These are the activations of a small network on made-up records, seen along a few directions, one row for each record.
Here are examples, each followed by its value of one field, BIK.
The word none means that the record has no BIK.
Other fields move the rows too, some of them a lot.
In the rows, 500 means zero.
Strong random noise was added to every row along 10 fixed directions; ignore it. To show where, here is one row again and again, with new noise each time:
[634 517 665 429 596 551 465 448 422 457 583 548 518 511 616 544 623 631
 506 685 522 418 454 398 537 454 518 487 383 335 528 371 599 484]
[454 391 548 415 663 522 441 312 391 549 587 742 659 582 446 449 426 443
 290 580 644 412 449 321 584 515 531 577 368 434 540 427 490 553]
[589 506 530 452 487 444 432 350 427 512 462 540 469 551 522 548 523 608
 370 488 598 486 566 529 521 374 483 590 440 377 485 515 479 480]
[568 580 337 421 442 293 470 290 419 475 297 759 487 605 413 542 396 644
 347 390 545 443 536 620 460 479 665 652 556 511 476 543 366 572]
[440 636 504 573 494 543 564 694 568 475 493 409 466 386 528 520 590 518
 663 610 376 524 449 487 536 694 632 367 600 617 542 456 523 522]
[457 467 370 467 409 462 493 518 506 433 385 518 557 541 385 451 503 360
 384 442 527 508 639 487 696 508 456 491 486 576 483 732 511 587]
[527 669 462 519 371 330 618 633 577 236 213 548 574 362 392 362 606 436
 626 525 430 289 490 366 559 643 727 427 508 561 562 514 672 539]
[585 562 517 554 492 477 548 344 509 430 419 558 518 517 516 406 426 467
 492 475 610 354 521 410 470 378 510 540 401 378 482 435 634 395]
[354 573 466 521 400 389 508 470 491 646 213 372 336 472 585 398 516 527
 475 501 644 457 534 597 596 485 560 618 642 628 523 501 644 451]
[533 582 555 462 444 392 462 686 526 469 510 540 480 451 492 649 709 575
 624 617 383 575 396 587 513 598 564 373 549 524 585 385 414 641]
[424 642 314 497 375 493 627 534 495 309 332 474 561 467 232 537 511 555
 445 200 442 509 811 316 612 686 627 566 621 604 481 797 186 618]
[561 495 557 499 652 553 338 422 422 603 787 577 521 471 488 725 491 708
 305 583 441 680 454 597 410 574 605 488 463 404 493 480 220 508]

[427 497 431 482 377 536 572 767 583 406 446 422 568 535 424 513 644 278
 677 535 407 534 571 410 736 605 372 316 543 656 575 566 526 682]
mizuv
[614 488 580 493 439 437 410 411 467 530 551 451 449 530 508 644 562 621
 430 402 580 567 558 546 404 320 401 567 439 337 507 427 363 451]
bal
[461 431 532 467 571 692 526 546 492 595 716 545 469 652 590 584 554 444
 611 563 494 622 482 485 613 444 273 405 495 486 483 444 454 607]
sul
[505 584 483 419 468 451 532 608 462 418 445 519 506 468 454 586 623 676
 574 444 375 516 529 476 486 655 619 519 590 557 536 512 352 605]
none
[486 519 522 606 396 499 557 611 616 372 504 404 577 416 357 467 564 304
 567 402 495 510 588 373 550 487 393 367 427 445 536 553 489 506]
vub
[427 435 432 470 538 528 514 581 512 491 546 607 596 556 443 484 492 363
 522 567 446 501 441 454 603 613 499 418 503 609 533 510 507 627]
nid
[474 510 445 645 378 322 414 352 550 489 345 392 483 338 356 390 392 462
 208 313 634 483 611 588 425 403 624 616 451 431 447 705 524 321]
bal
[425 449 478 588 505 532 416 507 549 748 610 410 395 537 595 574 408 431
 493 556 538 671 410 723 453 445 391 454 572 580 498 404 475 454]
nid
[481 450 358 493 575 563 494 396 482 539 521 611 588 581 482 433 255 404
 376 519 497 481 489 530 506 557 548 523 504 619 445 574 536 474]
none
[482 520 525 630 544 485 475 458 555 507 572 481 517 366 449 449 416 485
 413 461 504 505 447 508 364 533 615 494 454 458 482 508 496 368]
kebup
[250 445 416 590 717 734 593 336 497 707 701 681 580 616 460 411 199 316
 452 467 613 528 440 350 524 601 481 523 545 604 472 413 386 519]
ber
[434 538 529 606 453 541 644 530 611 406 522 519 596 488 363 427 483 263
 650 346 577 447 533 271 491 457 368 428 435 440 532 406 452 516]
ber
[425 457 512 657 580 547 470 428 572 612 639 484 457 409 507 415 372 411
 424 481 541 575 416 600 394 449 491 479 457 435 436 532 531 372]
ber
[502 501 609 586 564 601 537 561 564 487 654 474 555 457 542 479 523 399
 636 574 499 465 399 360 444 492 462 403 416 434 541 316 566 445]
bal
[409 420 396 448 361 404 409 650 535 589 365 365 450 500 498 480 533 382
 428 531 477 608 527 721 636 519 447 488 603 715 499 688 577 565]
nid
[476 441 590 476 555 588 480 456 467 575 653 533 488 566 522 561 556 508
 479 486 572 574 512 445 540 414 355 503 448 400 501 447 413 538]
sul
[377 445 432 584 490 588 539 708 633 563 626 458 484 497 489 484 499 249
 671 543 399 657 421 616 562 537 331 305 551 614 485 553 502 594]
vub
[427 582 519 456 585 610 542 669 451 453 505 395 452 370 544 514 646 704
 550 644 312 515 535 450 615 782 720 457 634 605 502 655 487 565]
vub
[629 449 367 584 518 593 535 560 595 440 592 454 476 540 588 454 347 379
 671 470 342 530 449 639 338 413 362 416 452 526 411 566 597 384]
nisiz
[549 484 585 573 494 547 463 490 522 581 695 394 490 536 482 692 499 530
 572 363 522 636 528 487 328 397 311 479 464 394 551 314 245 450]
nisiz
[371 369 609 556 442 315 310 622 599 742 609 541 475 469 501 547 610 261
 454 647 600 687 243 767 517 398 340 350 448 521 600 308 556 576]
sul
[419 553 527 612 487 553 556 566 558 592 427 267 331 409 648 406 510 519
 637 535 501 497 479 581 477 491 500 500 593 551 478 492 675 369]
mizuv
[435 401 590 502 484 504 533 524 540 536 573 540 512 560 482 471 578 333
 600 429 613 514 444 415 511 353 265 481 420 411 532 370 499 555]
kebup
[440 537 519 422 542 421 483 477 434 574 294 485 377 409 652 358 522 653
 462 677 508 401 399 636 534 563 717 619 613 567 470 537 725 468]
none
[290 389 714 489 607 387 387 493 446 714 467 414 472 315 535 386 586 531
 364 600 657 460 330 448 447 571 605 633 500 499 626 322 568 424]
mizuv
[470 503 590 455 629 522 492 725 478 491 523 399 469 324 629 468 627 645
 651 713 306 459 312 491 409 740 700 470 568 615 565 413 596 469]
nisiz
[410 426 471 518 514 507 570 384 511 570 471 577 465 584 503 376 385 382
 517 365 637 460 478 481 456 361 368 598 492 484 448 477 539 471]
kebup

Here are new rows. What is BIK for each?
[486 515 456 529 512 496 514 572 538 599 555 502 380 542 586 573 494 546
 683 494 406 602 387 693 376 493 443 468 599 555 490 411 426 531]
mizuv
[627 644 571 406 298 286 514 464 462 429 195 431 349 489 567 560 682 738
 578 449 555 398 562 588 462 364 572 634 588 404 521 412 532 518]
nid
[333 506 414 561 677 739 491 655 504 616 670 403 511 410 593 467 422 504
 473 719 325 616 437 555 617 818 674 380 611 739 458 639 572 488]
none
[537 591 592 513 537 494 474 484 462 484 580 462 467 392 453 634 574 734
 459 468 443 566 540 492 403 575 630 521 538 396 508 499 276 494]
vub
[484 573 523 607 482 518 495 591 551 472 542 329 478 344 455 547 546 569
 501 470 423 560 540 496 443 607 612 455 536 502 507 555 419 434]
nid
[470 527 623 516 583 541 517 510 477 529 545 440 493 417 540 500 553 593
 558 536 504 454 452 372 427 572 571 533 502 455 565 355 471 450]
mizuv
[565 605 412 682 482 411 605 371 610 329 386 570 556 359 377 311 273 414
 502 346 495 333 472 455 270 485 684 523 441 418 434 530 578 316]
mizuv
[658 489 552 398 457 514 462 490 446 352 512 467 576 517 462 575 593 573
 418 500 479 484 636 427 572 442 458 506 407 383 479 614 469 530]
none
[410 474 564 379 473 405 588 520 467 502 427 686 566 627 414 536 596 442
 667 422 571 414 433 323 506 514 411 538 542 523 635 228 364 707]
nisiz
